These are the activations of a small neural network, seen along a few directions. Each row is one input.
Each table varies a few parts of the input and shows all the possible inputs, shuffled.
A made-up example of a description, with smaller parts first: one of 3 separate values, together with either a single point or one of 11 places along a line or (one of 5 places around a ring, together with one of 6 places along a line).
Shared parts are said once, and a part with two or three values counts as separate values.

Table:
x1: [-4.40  1.79 -3.86  3.88 -7.02 -2.64  3.65  1.74 -8.26 -3.47  1.73  0.16
 -3.72]
x2: [-3.42  2.80 -5.50 -2.76 -3.27 -1.78  2.46 -0.58  0.77  2.30  1.10  1.18
  1.56]
x3: [ 1.86 -2.55  4.94 -1.35  4.15  0.92 -2.31  1.22  2.25 -0.48  0.03 -1.11
  1.03]
x4: [ 1.96  2.27 -5.77  2.28 -2.86  0.25  1.31 -3.76  0.46  5.28 -2.91 -0.65
 -1.03]
x5: [-3.50  5.46 -5.25 -2.33 -2.42 -0.62  1.81 -1.05  0.07  0.79  0.81  1.53
  0.31]
x6: [-0.06 -0.26  5.35 -2.61  4.65  1.29 -2.44  1.55  2.45 -4.92  0.96  1.07
  0.96]
x7: [ 4.49 -3.78  4.62  0.16  4.13  1.87 -2.47  0.07  2.27  1.31 -1.09 -1.04
  1.38]
x8: [-1.36 -4.07  6.95  4.19 -0.22 -0.52 -0.55  3.66 -5.81 -9.07  2.13  0.38
 -2.85]
x9: [ 5.85 -3.06  4.02  2.05  4.24  2.16 -2.89 -1.30  2.97 -0.47 -1.77 -1.42
 -0.38]
x10: [-1.95  2.60 -4.82 -0.95 -2.67 -1.14  1.69 -1.33 -0.19  5.09 -0.55 -0.72
  0.15]
x11: [-0.39 -2.37  4.79 -3.17  3.81  0.25 -1.85  1.90  2.87 -3.46  1.04  0.99
  2.05]
x12: [ 0.91  1.16 -5.48  0.59 -2.53 -0.03  1.58 -2.12  0.15  7.09 -1.48 -0.38
  0.55]
Q: Describe the family of inputs behind these rows.
A: one of 2 separate values, together with either a single point or one of 5 places along a line
Q: Changing only the choice among 2 separate values turns x10 into x3. The same change can be made to x12. Which row results?
A: x7
Q: Change only the choice among 2 separate values in x2. List by row number the other rows that result.
A: x11

Table:
x13: [ 3.19 -1.09  2.88  0.39  3.29  1.74 -2.16 -0.49  1.07  0.60 -0.92 -0.85
  0.19]
x14: [ 2.58 -3.97  4.86  0.74  2.26  0.99 -1.70  0.11 -0.53 -1.82 -0.94  0.02
  0.92]
x15: [-0.94  2.60 -3.95  0.09 -1.74 -1.10  0.87 -0.89  0.22 -0.23  0.12  0.31
 -1.01]
x16: [-3.06 -0.92  1.79  0.77 -1.60 -1.67  0.81  2.17 -3.60 -3.48  2.30 -0.01
 -0.98]
x17: [-1.28 -0.38  0.73  1.74 -2.08 -0.39  0.80  0.63 -3.70 -3.77  0.07  0.88
 -1.17]
x18: [-2.30  2.72 -3.40 -2.38 -1.03 -0.30  1.42  1.31  1.10 -0.04  0.97  1.72
  0.57]
x19: [ 2.57 -0.43  0.58 -0.33  2.26  0.93 -1.30 -2.02  4.20  1.54 -0.97 -0.63
  0.75]
x20: [-1.71  3.48 -9.38  0.70 -6.38 -1.62  3.79 -2.89 -1.01  8.54 -1.47 -0.86
 -0.13]
x21: [ 0.48 -4.07  5.84 -0.35  2.69  0.04 -1.50  2.10 -0.24 -2.06  0.66 -1.18
  0.45]
x22: [ 1.28 -0.45  1.14 -2.70  3.33  1.12 -1.25  0.06  4.64  2.08  0.28  0.53
  2.28]
x23: [-0.81  2.52 -1.08  1.33 -1.00  0.26  0.21 -0.09 -2.14 -1.37 -0.12  0.08
 -1.88]
Q: Describe the family of inputs behind these rows.
A: either a single point or (one of 2 separate values, together with one of 5 places along a line)
Q: Change only the choice among 2 separate values in x16. List by row number the other rows that result.
A: x21
